Here are a small network's activations along a few directions, averaged over the inputs that share one value of a field.
Values that are neighbours, or in one group, have similar rows; names and order tell nothing.
Strong random noise was added to every row along 5 fixed directions; ignore it. To show where, here is one row again and again, with new noise each time:
[ 156 -112  -33    4  251  -22  189   30  211   34  -55 -184  182   29
 -173   -6 -120   -4  238]
[-226  148 -174 -421  126   38   81  107  415  483   38  -82 -242 -108
   44 -144 -337  473 -165]
[-111  126  324   84 -523  -34 -194    5 -245   71   82  479 -220 -187
  666  -39   47   86 -180]
[-249  220   16  228  144  275  117 -333  134  -50  191  402 -420  -55
 -107 -155  475  288  238]
[-427 -235  -48 -467  137  221  -60 -147  604  384  451 -292 -287 -416
  463   75   21  403  139]
[-479  122  -35 -134   93  298    2 -304  393  233  368  212 -532 -271
  200 -105  330  505  123]
[   7 -217  169 -145 -282 -331 -105   13  303  298   30  -48  369 -344
  430   83 -217  235  155]


Field S:
s10: [  84   11 -281  402  465  224   28   13  -88 -269   -6  158 -165  352
 -691 -236  -44 -246  243]
s12: [ 199  161  -12 -108 -145 -228   20  220 -597 -242 -396 -173  138  122
  -23  191 -378 -274 -488]
s2: [ 226 -200  -51  -82 -278 -379  -53  175  113  131 -119 -200  323  145
   25 -131 -175    8 -160]
s4: [-198 -206  -29 -122  504  359  -17 -221  139 -264  222 -456 -125 -211
   32  334  122 -178  198]
s6: [ -57 -100 -121 -329  265  -62  -33  273  -27  295   57 -287    0   66
  234   43 -637   26 -346]
s5: [ 221 -149  248  187  -92 -267   81 -222  -35 -186 -127    2  479  -97
  -44  268  271 -175  437]
s7: [  88 -351  171 -167 -423 -223 -200   -8   96  -11   59 -458  447 -124
  222  208  159 -241   74]
s8: [ 172 -155   -9 -163  303  310  170  113   86   32  115 -315  -67   89
  -19   92 -104 -299  124]
s11: [  37   46  188 -428 -612 -345  -88  254 -209  113 -232 -160  176 -168
  490  321 -196 -186 -486]
s9: [ 243 -398  -66  347  520  202 -119   -2 -226 -556   71 -395  162  341
 -420   56  230 -609  201]
s1: [-276 -179 -179 -160  139  778  -17   71  191   80  557 -131 -795   29
  361 -147  167  -61  -57]
s3: [-458  -30 -363   20  286   76  -81 -508  421  -46  283  -17  147 -315
 -503   28  695  521  414]
S is arranged as a network in which each value has 3 neighbours.
Name the neighbours of s5, in listed order.
Answer: s4, s8, s11
Name the neighbours of s10, in listed order.
Answer: s6, s9, s1
Each value of S is a pair of two hidden parts, and every pair occurs once (6 first parts, 2 second parts).
s6 and s8 share the first part; s6 and s3 share the second. Which value has the first part of s3 and the second part of s8?
Answer: s7
s10 and s1 share the first part; s10 and s4 share the second. Which value has the first part of s4 and the second part of s1?
Answer: s5

Field N:
n8: [ 407  232 -316  -82  369  -20  407  468 -272 -188 -644 -465   36  679
 -858 -184 -240 -257 -399]
n6: [ -10  487   95  646  209  142  158 -466 -441 -655 -165  630  -95  -39
 -600   90  638 -148  334]
n11: [  52 -244   -5  -78  568  188  205   56  193   46  224 -267  -84   75
  147   11 -271 -144  147]
n5: [-508   59 -224 -207 -483 -165 -403  -85  334  364  178  199  -81 -393
  208 -133  186  612 -275]
n7: [-106  240 -198  197  183  243 -164    6 -293 -192   54  113 -221  245
 -266 -184  -91  -43 -271]
n3: [  57   -6   30 -137   91  104  227   38  -86 -194 -120 -355  147  -57
  -68  261  228 -233   31]
n4: [ 499 -366  122   -6  244   70  253   99  -75 -186  -15 -291  325  -63
  114  335 -316 -480  347]
n9: [-431 -278  150   95 -389  402 -400 -266  132   57  597  271 -585 -256
  671  -40  604   67  131]
n2: [ 709 -421  259  202   14 -145  231  274 -195 -308 -215 -433  431  547
 -140   55  -48 -891  159]
n1: [-500   80  117   46  183  -36 -246 -453  136   21  263   79 -128 -196
  142   32  230  400  103]
n12: [ 435  -12  -57 -215  116 -196  399  131  186  181 -234 -150  347   58
 -327   82 -205  -25  257]
n10: [-176  156  -37  113 -451 -210 -281  102   33  328  -32  523  -70  -83
  209 -311 -308  455 -149]
N is arranged as a network in which each value has 3 neighbours.
Name the neighbours of n11, in listed order.
Answer: n4, n1, n10
Name the neighbours of n3, in listed order.
Answer: n8, n6, n12
Each value of N is a pair of two hidden parts, and every pair occurs once (6 first parts, 2 second parts).
n2 and n8 share the first part; n2 and n10 share the second. Which value has the first part of n10 and the second part of n8?
Answer: n7
n11 and n1 share the first part; n11 and n4 share the second. Which value has the first part of n4 and the second part of n1?
Answer: n6
